A small network was shown many inputs. Here are its activations along a few directions, one row for each input.
Each table varies a few parts of the input and shows all the possible inputs, shuffled.
Descriptions start from the smaller parts, as in this example, which fits no table here: one of 4 places along a line, together with either a single point or one of 11 places along a line or (one of 2 separate values, together with one of 8 places around a ring).
Shared parts are said once, and a part with two or three values counts as separate values.

Other details of the inputs vary at random and push rows far along three fixed directions, the same in every table; ignore that.

A family of inputs:
x1: [ 29  -2 -40  11  -2  16  43  45  39   7 -14  16   8 -27]
x2: [ 24 -10 -18  13  -8  52  10  -3  -5 -10 -12  -5 -23   6]
x3: [-24   8  17 -18   4 -25 -44 -26   3  11   6  -6  -6  -7]
x4: [  4   0  38 -16   9 -14  41   5 -52 -38   3 -12  23  36]
x5: [-25   0  -2 -20   4 -24 -40  -5   5  11   2   1 -17  -3]
x6: [-48   2  46  -4  19 -40 -38 -26 -12  27  12   9 -31 -18]
x7: [ 18   1 -21  17 -12  61   4 -12  -7  -5   1  -7 -10  -3]
x8: [-25  -3  -2 -21   1 -23 -39  -5   4  14   3  -1 -18  -3]
x9: [ -2   4 -11   0  -7  13 -20 -18   5   2  -2  -6   4  -4]
x10: [ 18  12  48 -16  26 -45 100  57 -15 -17  -4  13  35  -7]
x11: [ -4  12 -30  21   9 -35  49  72  65  52   6  45  16 -77]
x12: [ 29 -11 -43  12 -19  50  12   7  -4 -21  -4  -8   7  22]
x13: [ -4  -6 -18  -8 -10   9 -20  -2   0   4  -3  -4  -8   9]
x14: [  6  -5 -12  -4  -2   5 -21  -8  13  -4 -11  -4 -12   8]
x15: [ 21  -9 -24  12 -14  60  19   5 -22 -15   0  -7 -15  14]
x16: [ 11   2 -16   5  -9  26 -12 -17   2  -8   0  -8  10   5]
x17: [-11   5  -3 -12  15 -38  17  36  35  27 -13  20  -4 -42]
x18: [-27  -2  20   2   3 -32 -42 -24   3  16  10   0  -9   2]
x19: [ 17 -10 -29  34 -20  38  -2 -12   4  -6   0  -5   8  15]
x20: [-24  -2  10   5   0 -24 -37 -19  10  23   6   4  -7  -4]
x21: [ -4  16  64 -20  19 -35  22 -14 -45 -34  12 -12  28  25]
x22: [ 16   2  47  13   6 -10  39  -9 -46 -42  14 -10  32  45]
x23: [  6  -8 -11  -5  -5   5 -20  -8  12  -1 -10  -6 -13   8]
x24: [  0   4 -10  -2  -9  13 -21 -16   6   6   0  -6   4  -2]
Description of these inputs: one of 4 separate values, together with either a single point or one of 5 places around a ring.
Changing only the choice among 4 separate values turns x22 into x14. The same change can be made to x20. Which row results? -> x10
A walk changes only the place on the ring of 5. It starts at x8 and steps to x5. List the rest of the walk in order. -> x12, x4, x13
A walk changes only the place on the ring of 5. It starts at x3 and steps to x21. List the rest of the walk in order. -> x16, x9, x24
Which other rows does x15 become when the choice among 4 separate values takes its other values? List them by row number. -> x2, x6, x7
